A small network was shown many inputs. Here are its activations along a few directions, one row for each input.
In each table, some parts of the input vary, and every possible input appears once, in random order.
Descriptions start from the smaller parts, as in this example, which fits no table here: values(2) and (point or line(11) or (line(4) and ring(8))).
Shared parts are said once, and a part with two or three values counts as separate values.
(in the rows, 128 means zero)

Other details of the inputs shift rows strongly along two fixed directions, in all tables alike. That doesn't count.

A family of inputs:
row 1: [111 154 130 121 120 127 122 116 117 125  96 137 129 134 147 143]
row 2: [114 137 135 137 119 131 115 130 117 112 110 116 113 109 109 157]
row 3: [109 145 137 131 119 132 121 122 118 114 105 126 116 115 121 153]
row 4: [151 121 120 127 131 119 138 131 150 143 147 122 138 142 142 115]
row 5: [111 158 130 123 119 127 123 117 116 125  97 138 128 134 147 147]
row 6: [149 102 128 130 130 125 134 140 136 142 156 126 133 137 136 116]
row 7: [144  91 127 152 146 124 109 156 136 124 150  89 129 107  75 129]
row 8: [112 158 131 122 126 131 125 108 121 119 103 142 133 125 140 139]
row 9: [150 108 125 130 128 125 139 134 149 134 154 118 127 124 124 118]
row 10: [110 141 135 125 122 140 128 114 114 124 116 143 127 120 139 137]
row 11: [109 138 139 122 120 132 124 122 108 127 109 142 125 134 146 141]
row 12: [115 109 126 157 136 119  88 169 110  95 111  76 100  97  34 153]
row 13: [148 120 121 124 142 122 137 125 153 137 146 125 144 132 132 106]
row 14: [145 111 127 125 132 125 143 130 152 137 151 123 131 130 132 113]
row 15: [151 121 119 126 136 125 139 125 151 136 151 128 141 131 134 110]
row 16: [106 146 137 116 124 141 134 107 115 126 110 151 131 127 152 130]
row 17: [153 117 118 126 130 120 136 134 148 142 146 121 137 139 139 114]
row 18: [109 143 126 113 121 142 141 116 107 126 117 160 120 137 147 111]
row 19: [152 120 118 126 130 120 138 133 149 143 147 123 137 141 142 115]
row 20: [146 106 129 130 131 124 137 136 138 144 158 129 134 140 141 114]
row 21: [108 144 137 124 121 141 130 109 114 126 115 146 128 122 144 135]
row 22: [108 140 139 127 120 131 122 124 107 125 110 141 124 133 143 146]
row 23: [115 137 132 150 136 124  93 138 116 105 103  97 123 102  76 161]
row 24: [112 140 137 136 118 132 117 125 117 113 109 119 114 111 112 156]
row 25: [144 122 110 112 130 122 150 130 140 143 145 142 131 155 147  92]
row 26: [144 121 111 117 137 125 147 126 142 134 146 139 133 143 132  90]
row 27: [151 102 121 150 147 116 107 153 144 121 145  86 133 109  74 130]
row 28: [112 136 129 116 117 134 133 127 103 128 118 154 115 144 141 121]
row 29: [105 148 137 118 122 141 134 106 114 126 111 152 130 126 152 133]
row 30: [147 105 128 129 130 125 137 138 137 144 157 131 133 140 142 115]
Each input here is: values(5) and (point or line(5)).
Q: The inputs of row 21 and row 4 match in every part but the values(5) part. If row 10 is changed in the same way as row 21 into row 4, which row does it become?
A: row 19
Q: A walk changes only the line(5) part. It starts at row 11 and steps to row 22. List the rest of the walk in order.
A: row 20, row 30, row 6
Q: Which other rows agree with row 2 in the values(5) part? List them by row number.
A: row 3, row 9, row 12, row 14, row 24

A family of inputs:
row 31: [118 153 133 125 125 125 123 113 136 121 108 127 128 122 129 144]
row 32: [141  84 128 136 147 124 129 149 138 142 164 118 131 134 110 103]
row 33: [119 143 133 127 117 128 131 115 134 121 109 128 124 119 138 151]
row 34: [115 143 143 131 133 131 121 117 125 124 113 126 138 121 139 150]
row 35: [114 146 140 130 130 133 124 118 125 127 111 128 138 120 145 149]
row 36: [153 133 112 112 135 126 151 111 165 148 146 134 150 141 160 102]
row 37: [115 134 129 121 122 121 126 137  95 134 105 134 107 154 135 135]
row 38: [111 139 123 120 128 132 127 121 108 117 103 141 124 133 123 118]
row 39: [112 136 139 124 116 137 124 122 111 123 121 140 121 126 131 140]
row 40: [108 132 128 122 115 138 133 129 108 120 116 137 108 125 131 134]
row 41: [118 153 123 125 127 129 124 111 121 120 110 135 132 130 131 135]
row 42: [119 141 135 134 115 135 123 120 117 127 116 129 126 120 135 148]
row 43: [111 146 132 123 123 130 127 125 115 117 116 141 118 126 123 130]
row 44: [120 144 139 128 116 132 128 116 130 128 110 127 133 117 144 150]
row 45: [123 151 128 128 121 131 123 116 122 121 110 135 125 123 132 137]
row 46: [151 107 117 116 134 127 153 131 147 141 159 140 128 146 142  79]
row 47: [154 115 129 124 143 126 146 122 158 149 159 129 153 134 159 109]
row 48: [125 146 126 125 114 109 110 134 121 128 101 122 135 145 152 151]
row 49: [114 136 135 126 114 139 125 125 110 126 120 137 120 123 133 140]
row 50: [119 153 119 127 125 132 123 116 121 123 107 132 132 126 130 137]
row 51: [144 111 110 117 136 127 153 132 143 142 152 138 138 148 138  82]
row 52: [123 144 141 126 118 131 125 115 129 125 108 127 134 115 141 150]
row 53: [156 113 126 120 132 119 157 117 170 143 162 131 140 139 154 109]
row 54: [141 118 120 145 151 113 103 142 148 119 129  81 135 113  77 140]
row 55: [113 128 136 122 115 140 123 123 106 124 115 138 116 127 130 133]
row 56: [145  84 126 133 146 125 129 146 137 142 162 121 132 132 115 100]
row 57: [103 127 135 127 125 138 122 128 104 128 115 140 121 127 132 132]
row 58: [152  98 118 129 132 124 144 146 146 136 167 121 124 128 122 108]
row 59: [118 142 124 122 129 131 121 123 112 115 107 139 129 126 119 127]
row 60: [119 135 137 123 115 139 123 121 109 123 117 141 122 123 134 138]
row 61: [123 142 130 130 117 132 127 117 121 120 114 134 122 121 136 145]
row 62: [119 143 144 127 118 130 127 113 130 124 113 127 134 121 141 150]
row 63: [123 141 137 132 117 133 121 117 116 124 115 131 128 119 135 147]
row 64: [119 136 130 121 117 136 128 125 112 116 115 141 116 121 131 138]
row 65: [106 131 139 123 115 139 126 123 108 125 119 139 116 132 130 133]
row 66: [108 133 139 126 128 135 122 123 108 125 119 146 128 127 134 137]
row 67: [155 106 126 134 144 125 137 130 148 146 164 127 146 133 142 108]
row 68: [154 123 119 121 132 123 153 118 159 146 162 139 139 144 152  96]
row 69: [132  76 129 170 145 119  81 186 118 113 140  54 107  96  24 150]
row 70: [119 154 129 124 123 129 126 115 137 126 106 128 129 120 136 142]
row 71: [160 116 123 116 130 122 158 117 170 145 158 135 142 135 161 107]
row 72: [157 129 111 115 135 126 150 112 153 145 153 143 147 145 158  94]
row 73: [146 105 120 122 137 123 151 138 148 140 164 132 127 145 129  84]
row 74: [105 133 132 121 118 136 133 126 109 119 117 139 110 129 129 133]
row 75: [143 103 119 165 147 114  94 167 137 116 136  69 121 102  50 145]
row 76: [119 141 129 126 119 122 118 146 107 130 108 140 116 157 140 145]
row 77: [124 155 123 120 131 128 119 111 132 121 102 125 137 121 131 141]
row 78: [119 141 128 132 114 132 129 119 121 121 115 132 120 121 136 147]
row 79: [137  96 116 160 153 113  92 175 126 109 134  71 124 104  36 136]
row 80: [118 142 140 131 116 133 125 113 118 125 118 134 128 126 139 145]
row 81: [117 142 133 130 117 129 129 114 122 119 116 136 121 125 136 145]
row 82: [152 112 116 122 135 125 150 138 150 142 165 133 131 138 136  91]
row 83: [146 118 124 144 144 115 108 146 152 123 131  89 131 107  85 137]
row 84: [152 106 129 134 144 124 139 129 149 146 166 127 146 137 141 108]
row 85: [123 142 125 129 114 116 114 136 111 131 105 129 128 148 143 149]
row 86: [115 141 136 135 128 135 120 120 114 127 117 133 133 122 139 145]
row 87: [145 108 113 117 139 124 153 131 146 142 158 138 138 150 133  80]
row 88: [112 130 129 120 118 138 131 127 108 118 113 139 111 126 131 132]
row 89: [152 111 114 118 140 121 150 132 149 140 162 135 142 144 131  87]
row 90: [145 107 116 121 134 127 152 139 146 142 160 132 126 142 135  85]
row 91: [134  80 130 170 156 116  83 182 121 115 144  68 122  97  37 149]
row 92: [117 145 130 121 122 133 125 123 113 116 111 143 119 124 128 128]
row 93: [112 132 137 125 127 137 120 122 107 125 116 148 129 124 136 135]
row 94: [112 138 133 122 118 133 131 124 113 118 120 142 114 125 130 139]
Q: What do these inputs look like to the network?
A: line(4) and (point or (values(3) and line(5)))
Q: The inputs of row 70 and row 82 match in every part but the line(4) part. If row 53 is changed in the same way as row 70 into row 82, which row does it become?
A: row 94
Q: The inputs of row 38 and row 77 match in every part but the line(4) part. If row 40 is changed in the same way as row 38 into row 77, which row does it become?
A: row 33
Q: Change only the values(3) part in row 67. List by row number the other rows that result.
A: row 84, row 86
Q: A walk changes only the line(4) part. It starts at row 87 and steps to row 89. List the rest of the walk in order.
A: row 41, row 54
Q: Change only the values(3) part in row 91. List by row number the other rows that result.
A: row 66, row 93
